These are the activations of a small neural network, seen along a few directions. Each row is one input.
Each table varies a few parts of the input and shows all the possible inputs, shuffled.
Descriptions start from the smaller parts, as in this example, which fits no table here: one of 8 places around a ring, together with either a single point or (one of 2 separate values, together with one of 4 places along a line) or one of 9 places around a ring.
Shared parts are said once, and a part with two or three values counts as separate values.
In the rows, 128 means zero.

Other details of the inputs shift rows strongly along two fixed directions, in all tables alike. That doesn't count.

A family of inputs:
R1: [114 151 125  63 149 111 113 159 220 136  74 113]
R2: [ 89 136 149 124  90 122 146 114 222 142 111 119]
R3: [161 120 108 133 138 120 122 143  71  97 123 131]
R4: [149 149 178 155 103 164 135 191  98 180 160 140]
R5: [115 194 145 103 111 117  90 173 232 162 148  96]
R6: [137 119 133 136 110 111 140 161 105 142  98 174]
R7: [150 127 163 149 114 172 117 189  98 192 166 121]
R8: [172 126 150 125 108 132 125 162  78 129 105 172]
R9: [206 163 192 155 126 106 132 168 111 231 178 119]
R10: [ 94  85  97  56 138 119 136  41 212  60  76 134]
R11: [144 120 106 152 134  97 123 176  72 133 126 136]
R12: [133  84 112 139 131 124 132 137  62 140 116 165]
R13: [ 97 134 111 175 122 125 127  88  85 113 170 128]
R14: [150 123 149 168 123 169 119 121  60 131 144 100]
R15: [138 138 145 183 112 123 110 187  97 170 162  97]
R16: [122 142 139 122 118 126 109 122 201 108 132  72]
R17: [142 159 107 121 141 116 117 167  81 128 144 157]
R18: [150 175 136  76 128  90  94 238 218 167 103 105]
R19: [141 102 107 128 152 142 134  91  53  84 102 140]
R20: [ 74  91 119  87 121 148 143  18 231  71 113  94]
R21: [ 85 101 116 154 170 178 160  53  76  88 153 116]
R22: [104 116  69 146 144 102 143  79  61  79 133 164]
R23: [ 89 138  73  65 137  93 128  37 214  40  91 128]
R24: [146 202 160 103  79 108  67 184 241 168 129  78]
R25: [ 62  92 115 115 118 133 146  51 209 113 118 105]
R26: [175 100 106 140 186 104 176  49  67 115 146 179]
R27: [105  94 114 119 159 144 174  80  67  74 121 190]
R28: [ 99 108 125 174 134 149 139  93  89 128 137 106]
R29: [115 143 116  89 125  89 108 161 215 151  61 109]
R30: [159 158 158 164 126 147 105 220 102 179 176  98]
R31: [120  75 103 120 163 153 153 100  51 100 135 174]
R32: [156 133 174 155  88 160 132 144  96 143 144 133]
Each input here is: one of 2 separate values, together with either a single point or (one of 3 separate values, together with one of 5 places along a line).
Question: The inputs of R20 and R10 match in every part but the choice among 2 separate values. If R5 is changed in the same way as R20 into R10, which row does it become?
Answer: R17
Question: Change only the choice among 2 separate values in R23. List by row number the other rows that result.
Answer: R24
Question: Change only the choice among 2 separate values in R3. List by row number the other rows that result.
Answer: R16

A family of inputs:
R33: [101 134  99 102 118 113 117  90 170  85 113 103]
R34: [161 140 168 128 113 149 120 184 155 170 119 104]
R35: [133 121 130 160 140 169 123 119  75 114 159 116]
R36: [124 102 124 143 142 136 146 113  73 144 132 159]
R37: [103 138 130 102 103 121 105  96 221 106 125  94]
R38: [150 125 137 119 135 157 124 141 115 139 115 138]
R39: [142 134 166 144 100 134 136 163 120 163 131 130]
R40: [137 134 133 107 136 118 119 181 138 136 110 136]
R41: [183 170 135  99 148  69 117 153 176 148 124 136]
R42: [172 123 132 137 107 121 108 176  65 134 122 148]
R43: [144 159 128  74 155  82 140  74 226 131 115 135]
R44: [110  97 119 121 156 156 157  84  76 104 131 157]
R45: [145 130 156 133 119 145 141 167 119 162 147 133]
R46: [129 135 129 115 130  96 112 168 169 143  94 128]
R47: [131 122 100 165 142 133 126 127  65 119 135 120]
R48: [ 97 114 138 120 128 118 150 108 187 144 116 114]
R49: [142 130 162 134 122 146 137 170 116 167 137 123]
R50: [163 124 164 144  90 141 124 155  98 159 138 124]
R51: [127 125 123 119 135  98 123 165 144 144 109 136]
R52: [131 152 142 145  99 130 113 157 137 147 158 129]
R53: [124 100 112 189 146 161 137  88  40 109 166 129]
R54: [123  98  86 161 145 132 135  90  26 100 154 127]
R55: [127 131 138 168 127 135 117 156  91 165 164 121]
R56: [135  97 118 149 132 159 147  71  50  96 128 164]
R57: [117 131 109 100 118 101 131 130 175 103 105 152]
R58: [135 153  97 126 170  85 149  58 117  93 156 122]
R59: [ 93 114  92  90 143  91 140  97 210  99  99 142]
R60: [115  90  98 100 154 129 139  81 115  64 114 135]
R61: [ 94 135 105 131 128 118 134 104 117  93 128 124]
R62: [145  94 117 160 145 155 144 102  38 130 131 158]
R63: [156 128 159 130 102 125 117 174 152 185 126 105]
R64: [103  96 135 142 149 161 167  69  91  93 133 132]
R65: [135 111 125 142 120 144 148 110  63 124 143 177]
R66: [ 76 139 100 105 138  97 124  95 204 102  98  97]
R67: [148 136 146 133 119 151 100 159 117 145 156 101]
R68: [143 154 146 109 104 100 101 184 170 142  89 131]
R69: [156 142 158 121 126 149 111 179 104 171 117 142]
R70: [136 112 128 104 122 121 121 119 149 149 111 131]
R71: [ 87 111 110 129 148 151 147  70 131  83 163 126]
R72: [165 140 135 130 120 109 100 205 145 166 101 127]
R73: [147 140 157 134 103 118 129 185 163 196 133 124]
R74: [164 142 151  99  89 124  99 169 154 169 107 132]
R75: [ 99 131  91 134 127 121 138  95 105  87 141 141]
R76: [143 158 119 140 108 128 104 164 118 131 120 113]
R77: [ 89 129  87 124 140 106 138 101 152 107 131 123]
R78: [160 142 153  80 110 131  98 179 176 173 106 118]
R79: [146 128 139 154 113 133 100 157 107 163 158 106]
R80: [100 108 120 116 143 124 142  82 149 121 103 141]
R81: [105 104 125 138 120 140 170  69 121  97 141 148]
R82: [136 162 133 145 107 118 105 174 103 139 124 120]
R83: [187 162 163 134 136  99 142 136 142 175 155 125]
R84: [101 132 116  89 123  99 129 115 198  96  90 137]
R85: [ 94 118 128 138 146 155 132  82 122  89 147 113]
R86: [104 106  97  82 137  93 126  90 205  94  89 121]
R87: [105 115 134 117 117 137 151  69 192  93 105 115]
R88: [132 109 131 151 128 152 143  96  41 114 128 169]
R89: [149 143 130 111 110 112 107 166 166 126  90 129]
R90: [ 99 119 114  86 148 113 133 105 185  80  88 128]
R91: [155 135 120 139 128 141 106 170  54 135 148 112]
R92: [109 136  99 113 144 139 124 108 148  89 115 100]
R93: [149 125 148 142 114 141 128 153  66 156 132 165]
R94: [111 107 123 185 143 149 137  94  42 117 165 130]
R95: [ 76 126 124 107 143 139 133  81 191  94 137 105]
R96: [116 130  99 139 145 139 138 129  79 106 154 134]
R97: [131 145 150 159 107 138 111 159 107 149 157 125]
R98: [119 119 106 162 155 155 137 117  15  94 150 132]
R99: [153 144 143 116 111 116 114 188 157 196 121 147]
R100: [138 138 137 164 117 131 114 171 106 171 170 128]
R101: [ 86 134 128 131 120 134 126  79 165  92 130 114]
R102: [116 143 112 138 129 109 117 161 122 149 129 115]
R103: [137 140 123  94 131 112 120 178 171 133 113 140]
R104: [164 134 135 123 135 133 110 188 113 135 110 131]
R105: [140 123 147 141 117 132 134 143 160 159 115 108]
R106: [ 97 113 109  87 145 137 151  79 171 103 118 151]
R107: [114 121 123 156 125 153 129  83 108  91 145 122]
R108: [181 171 149 154 143 105 119 136 111 160 184 119]
R109: [ 92 118 138 114 128 117 147  92 207 130 101 107]
R110: [119 150 121 121 134 128 117 168 124 133 131 110]
R111: [117  99 134 111 133 147 151  82 143 102 129 109]
R112: [121 122 154 142 110 138 143 114 128 126 121 129]
Question: The inputs of R48 and R55 match in every part but one. If R64 is changed in the same way as R48 into R55, which row does it become?
Answer: R85
Question: Describe the family of inputs behind these rows.
Answer: one of 5 places around a ring, together with either a single point or (one of 3 separate values, together with one of 5 places along a line)
Question: Change only the place on the ring of 5 in R38. List by row number the other rows that result.
Answer: R34, R35, R92, R104
Question: Change only the place on the ring of 5 in R79. List by row number the other rows that result.
Answer: R54, R63, R70, R86
Question: Change only the choice among 3 separate values in R51. List by row number the other rows that result.
Answer: R40, R84

A family of inputs:
R113: [115 106 105 169 149 157 157 112  19  81 154 148]
R114: [125 124 113 169 142 131 145  97  57 132 161 127]
R115: [113 126 102  96 147 124 112 104 153  91  96 115]
R116: [121 128 138 100 131 150 122  98 191 126 110 103]
R117: [177 165 153 151 124 110 106 186 138 184 144 111]
R118: [122 101 115 182 150 163 152  97  25  97 164 117]
R119: [ 93 134 130 114 135 125 131 119 176 103 126  99]
R120: [183 149 170 149 114 124 117 184 138 197 135 125]
R121: [ 96 150 103 108 132 102 137 110 174 117 117 131]
R122: [108 117 117 107 125 105 138 108 161 131  91 135]
R123: [155  89 117 131 136 135 142 109  48 110 129 157]
R124: [165 144 174 148  99 149 111 214 130 195 128 100]
R125: [142 114 119 144 148 137 142  98  45  99 172 141]
R126: [ 98 129 137 109 126 114 145  98 178 137 119 129]
R127: [179 135 152 134 118 107 114 192 117 177 106 146]
R128: [104 122 110 111 135 114 124 129 167  98  95 104]
R129: [130 122 100  93 138 102 123 108 153  97 109 121]
R130: [151 112 113 154 146 144 142  92  49 108 171 125]
R131: [123 119 137  89 130 124 140  91 180 112 127 128]
R132: [124 131 107 109 146  90 126 110 174 107  99 126]
R133: [ 86 134  99 116 125 116 123 122 179 109 127 130]
R134: [123 131 128 106 134 113 147 108 184 117 107 152]
R135: [172 161 176 153  58 138  88 188 120 163 125 120]
R136: [ 96 116 144 113 128 139 144 111 172 112 117 113]
R137: [106 141 124  97 146 133 116 100 172 100 125 108]
R138: [118  83 121 181 130 164 149  95  37 127 166 143]
R139: [143 139 145 142  96 135 109 210 118 183 132 149]
R140: [158 100 132 147 134 154 149  96  61 126 159 137]
R141: [110 151 112  89 138 130 114 121 182 101 109 120]
R142: [120 136 102  92 137 113 135 102 163  90 127 132]
R143: [125  78 120 163 142 155 155 111  20  98 125 148]
R144: [137 116 114 157 154 165 129  92  46 104 158 119]
R145: [155 148 162 135 101 143 118 224 121 176 118 131]
R146: [156 133 148 136  93 119  91 227 132 197 111 133]
R147: [109 129 143  88 135 143 123  99 189 115 111 118]
R148: [160 151 162 147 103 126 119 184 127 207 134 119]
R149: [141  99 139 164 152 140 161  85  48 115 157 166]
R150: [ 84 108 129 119 122 131 135  99 174 121 130 129]
R151: [115 142 107 114 147 103 141 100 170  98 120 140]
R152: [170 160 161 114 108 147  96 215 128 180 116 139]
R153: [109 150 124 128  91 120 110  84 170  77 119 102]
R154: [153 147 132 140 102 108  80 229 130 185 121 120]
R155: [124 121 119  87 128 125 145  99 167 102 116 146]
R156: [ 90 141 117 116 139 104 138  91 166 118 133 119]
R157: [ 92 123 107 134 128 125 122 102 170 121 142 103]
R158: [104 134 100 108 134  92 126 113 167 120  99 121]
R159: [143 143 140 139 111 126 133 171  98 171 128 155]
R160: [114 142 127 115 149 101 135  95 181 109 132 123]
R161: [162 125 143 123 124 144 104 173  90 153 106 137]
R162: [101 101 109 172 142 143 138 100  44 105 176 143]
Question: The inputs of R122 and R158 match in every part but one. If R123 is changed in the same way as R122 into R158, which row does it become?
Answer: R129
Question: Describe the family of inputs behind these rows.
Answer: one of 2 separate values, together with either a single point or (one of 4 places along a line, together with one of 6 places around a ring)
Question: Change only the place on the line of 4 in R157. List by row number the other rows that result.
Answer: R133, R154, R162
Question: Change only the choice among 2 separate values in R161. List by row number the other rows that result.
Answer: R115
Question: Start at R119 and move only the place on the ring of 6, one step at a time. The first step leads to R137. Which rows follow, in order?
Answer: R125, R160, R156, R162

A family of inputs:
R163: [109 114 127 110 132 143 133 115 153 120 116 119]
R164: [ 91 132 109 133 135 117 137 104 150 113 131 110]
R165: [121 128 145 112 122 121 139 123 183 144 114 137]
R166: [163 150 140 143 125 142 107 166  92 141 155 118]
R167: [130  87 133 152 136 165 158  90  43 102 140 155]
R168: [133  98  93 139 154 138 143 102  19  80 121 170]
R169: [127 125 127 116 142 113 139  81 160 117 127 127]
R170: [143 140 149 147  95 142 106 178 105 157 134 123]
R171: [151 139 150 139 121 128 117 193 120 188 137 130]
R172: [116 142 118 122 144 116 136  90 147 107 147 121]
R173: [102 134 124 126 110 115 130 116 176 132 123 122]
R174: [144 149 143 150 110 136  95 198 112 161 134 104]
R175: [142 132 136 103 125 125 120 116 179 125 113 109]
R176: [119 122  97 100 142  91 133 122 153 105 101 148]
Question: Describe the family of inputs behind these rows.
Answer: one of 2 separate values, together with either a single point or one of 6 places around a ring
Question: The inputs of R163 and R171 match in every part but the choice among 2 separate values. If R170 is changed in the same way as R163 into R171, which row does it become?
Answer: R173
